A small network was shown many inputs. Here are its activations along a few directions, one row for each input.
Each table varies a few parts of the input and shows all the possible inputs, shuffled.
A made-up example of a description, with smaller parts first: one of 2 separate values, together with either a single point or one of 9 places along a line or (one of 4 places along a line, together with one of 5 places around a ring).
Shared parts are said once, and a part with two or three values counts as separate values.

Other details of the inputs shift rows strongly along two fixed directions, in all tables alike. That doesn't count.

Table:
row 1: [ 12 -10   3 -15  17  -4 -41   2  10   7  19   3  46]
row 2: [ 17 -13   0   2  30   6 -32   8  -6   8  15   7  48]
row 3: [ 45  44  40 -20   5  25  39  42   2 -77  -4  19 -27]
row 4: [ 19 -11   6 -22  18   1 -26   3  18  15  24   8  47]
row 5: [  8 -10  13 -23  18  -3 -26  -5  19  16  19   0  51]
row 6: [  60   53   35    4   36   45   51   39  -12 -103  -11   14   -1]
row 7: [ -5  23 -12   7 -17  18  15   1 -24 -33 -26  -2 -61]
row 8: [ 21  -9  -1 -20  24   9 -37  22  -7  10  32  13  36]
row 9: [-31   5 -21  17 -42  -1  15 -18 -18  -8 -37 -10 -69]
row 10: [-48 -29 -20   3 -49 -42 -14 -16  -5  59   4   0 -49]
row 11: [-17 -19 -13   5 -27 -15  21 -10   0  46   5  -3 -24]
row 12: [ -9  30  27  14  -9  -8  22   1   5 -48 -30  -6 -29]
row 13: [ 24 -13   7 -23  19   6 -23  10   8  17  24  13  46]
row 14: [-50 -21  -8  -1 -37 -45 -16 -25   8  42  -4 -11 -32]
row 15: [-30  11 -18  17 -36  -2  13 -22  -6 -17 -39 -14 -63]
row 16: [  7  38  24  16   4  11  46   4   6 -62 -30  -5  -9]
row 17: [-29 -21 -18  14 -17 -19  -6  -2 -18  40  11   3 -42]
row 18: [-33 -11  -8   4 -26 -22  19 -20  11  44  -4 -14 -15]
row 19: [ 29 -16  -6 -15  31  17  -4  16  -2  26  32   6  39]
row 20: [ 16 -17 -12   8  31  11  -8   0  -6  18  16   4  51]
row 21: [-19 -12 -12   6 -25 -17  19 -15  10  40   4  -8 -19]
row 22: [  9 -13 -13   9  30   7 -11  -5   5  18  14  -1  53]
row 23: [  1  -9 -14  -5  30  22 -41 -17   1  -3 -10 -15  57]
row 24: [  4  31  23  16  -8  -1  23   8   3 -55 -24   0 -33]
Each input here is: one of 4 places along a line, together with either a single point or one of 5 places around a ring.
The inputs of row 17 and row 24 match in every part but the place on the line of 4. If row 8 is changed in the same way as row 17 into row 24, which row does it become?
> row 1
List by row number the other rows that have the place on the line of 4 in common with row 20.
> row 2, row 9, row 10, row 11, row 13
Change only the place on the ring of 5 in row 18. List by row number the other rows that result.
> row 5, row 12, row 14, row 16

Table:
row 25: [ 61  -3  12 -38  54  31 -31  40  -1  -3  49  22  73]
row 26: [-31  10  29  -3 -68 -47  52   3  19   2  -9   7 -87]
row 27: [ 63  46  39 -14  19  41  66  46  -3 -74   3  18  -9]
row 28: [53 -4 18 -7 65 22 -4 27  4 -1 41 15 90]
row 29: [-19  24   5   1 -29   3   1  -8  -8 -45 -40  -9 -57]
row 30: [ -26    7  -23   29  -46   -7   32    2  -33   -8  -24    5 -108]
row 31: [ 49  52  65 -18   6  11  37  31  23 -96 -11  15   6]
row 32: [-40 -40 -52  21  -3  -4 -10 -33 -13  72  -2 -16  -3]
row 33: [-46 -33 -53  14 -15  -5 -20 -51  -1  65 -17 -29  12]
row 34: [-30  10  20  11 -56 -43  51  15   1   4   0  12 -98]
row 35: [-12  23  10  -7 -32  -2   7   0  -5 -39 -27  -3 -61]
row 36: [ 37   4   9   2  62  28 -22  -3  13 -20   3  -8 107]
row 37: [ 54  52  51 -30   3  30  33  28  18 -94 -14  13  -1]
row 38: [-40  12  20   8 -62 -42  40 -11  17  -8 -24  -3 -83]
row 39: [ 53  -2  16 -44  46  27 -50  26   3 -11  36  15  75]
row 40: [ 38   1  22 -17  54  12 -56  16   8 -23  22   7  90]
row 41: [ -4 -31 -16 -28   7  -6 -56  -3   0  49  28   2  28]
row 42: [-33  10 -16  25 -44  -7  59 -13 -12   0 -29 -10 -91]
row 43: [ 59  52  61 -12  12  19  68  40  20 -80  -1  15   9]
row 44: [ 43  -7 -20   6  61  46 -47  17 -29 -20  11  10  66]
row 45: [-51  15   1  38 -44 -31  28 -15  -7 -18 -38  -9 -86]
row 46: [-11  23  11  -6 -35  -2  22 -12  10 -35 -32  -6 -48]
row 47: [ 33   0 -19   4  64  51 -26  -6 -12 -22  -3 -11  87]
row 48: [ 48  54  65 -16   8  10  24  41  10 -99  -6  19  -6]
row 49: [-28   8 -10  18 -47  -9  65  -4 -10   5 -19  -4 -95]
row 50: [ -12    4   -8   10  -54  -14   49   25  -30    9    1   21 -117]
row 51: [  31   58   30   -7   11   43   11   -1    7 -116  -54  -10    9]
row 52: [-32 -42 -38  -6 -13 -19 -33 -11  -8  78  26  -1 -14]
row 53: [-39 -41 -31  26   0 -28  -3 -22  -4  78  16  -8   4]
row 54: [-17 -32 -26  25  28  -6 -18 -19  -6  48   8 -10  46]
row 55: [-51 -35 -54  13 -10 -10 -48 -37 -17  57  -8 -19  -5]
row 56: [ -3 -34 -15   9  27 -10  -8  -2   0  59  34   2  44]
row 57: [ 14 -38 -33  -4  18   5 -34  16 -26  61  44  19  17]
row 58: [ 58  47  34  -8  22  44  59  37  -4 -80  -5  13  -6]
row 59: [-30 -25 -18   7  14 -15 -67 -25  -2  30   0 -14  46]
row 60: [-23  26   3  30 -21  -4  37 -26   4 -38 -49 -22 -27]
row 61: [ 50  54  56  -3  18  15  37  44   4 -96  -3  21  -6]
row 62: [-58 -35 -39  29  -7 -31 -43 -35  -9  56  -4 -16   4]
row 63: [-14 -35 -55  21  19  15 -54 -14 -36  37   2  -6  20]
row 64: [-23 -43 -18 -30 -31 -29 -20 -11  16  88  32   5  -4]
row 65: [  2 -31  -5  -6  14 -16  -8  -6  17  64  35   1  53]
row 66: [-52 -38 -43  37  -1 -22 -14 -39 -11  65  -7 -21   9]
row 67: [ 55  -1   5 -25  53  40 -15  11  13  -5  25   3  96]
row 68: [ -8 -32 -10   1  20 -21 -38   3   3  51  36   6  39]
row 69: [ -5  23   1   7 -28   9  46 -11   6 -25 -31 -11 -43]
row 70: [-40 -35 -47  11 -14  -7 -15 -43   3  72  -8 -22   9]
row 71: [-22 -48 -48  11 -11 -13 -28  -1 -29  81  29  10 -24]
row 72: [-53  15   9  25 -53 -35  15 -17  -2 -21 -42 -10 -85]
row 73: [-46 -37 -37  -3 -20 -17 -42 -43   7  65  -7 -17   6]
row 74: [  3 -32 -22 -20  15  -2 -38   5  -5  57  40   8  26]
row 75: [-44  14   5  30 -47 -36  34  -6  -4 -12 -25  -3 -90]
row 76: [-52  15   9  23 -56 -34  29 -28  11 -19 -47 -14 -76]
row 77: [ 45   3  14  -6  60  24 -16   6  16 -14  17  -2 105]
row 78: [-10 -31  -1 -12  11 -25 -52   0   8  48  33   4  40]
row 79: [-33 -41 -27 -19 -26 -24 -31 -26  13  77  17  -5   1]
row 80: [ 45   0  -3 -20  60  38 -48  17  -5 -19  22   6  78]
row 81: [ 63  50  45 -23   7  37  63  38  14 -75  -3  13   0]
row 82: [ 58  51  54 -38   3  26  26  48   3 -91  -1  21 -18]
row 83: [ 39   1  22 -19  53  14 -42   5  21 -22  17   3 101]
row 84: [  26   58   43    6   14   24   15    2   12 -118  -51   -8   16]
row 85: [ 56  -6  22 -14  60  19   3  36   5   6  49  19  85]
row 86: [-35  13  11  21 -55 -33  65 -11  12   2 -23  -9 -78]
row 87: [-45 -38 -48  10  -8 -12 -44 -29 -13  65   1 -13  -8]
row 88: [-26  26  -2   5 -29   7  -5 -17 -12 -51 -48 -15 -54]
row 89: [  0 -33   7 -24   6 -29 -41  13  10  60  48  14  36]
row 90: [  5  21  12  -5 -33   4  57   2  10 -15 -13   0 -46]
The inputs of row 27 and row 58 match in every part but one. If row 89 is changed in the same way as row 27 into row 58, which row does it become?
> row 48
What is each input in this table made of?
> one of 6 places along a line, together with either a single point or (one of 2 separate values, together with one of 5 places around a ring)
List by row number the other rows that have the place on the line of 6 in common with row 32.
> row 29, row 36, row 44, row 45, row 54, row 70, row 72, row 73, row 76, row 87
List by row number the other rows that have the place on the line of 6 in common with row 71.
> row 38, row 41, row 49, row 52, row 56, row 67, row 68, row 78, row 79, row 86
Change only the choice among 2 separate values in row 42. List by row number the other rows that result.
> row 53
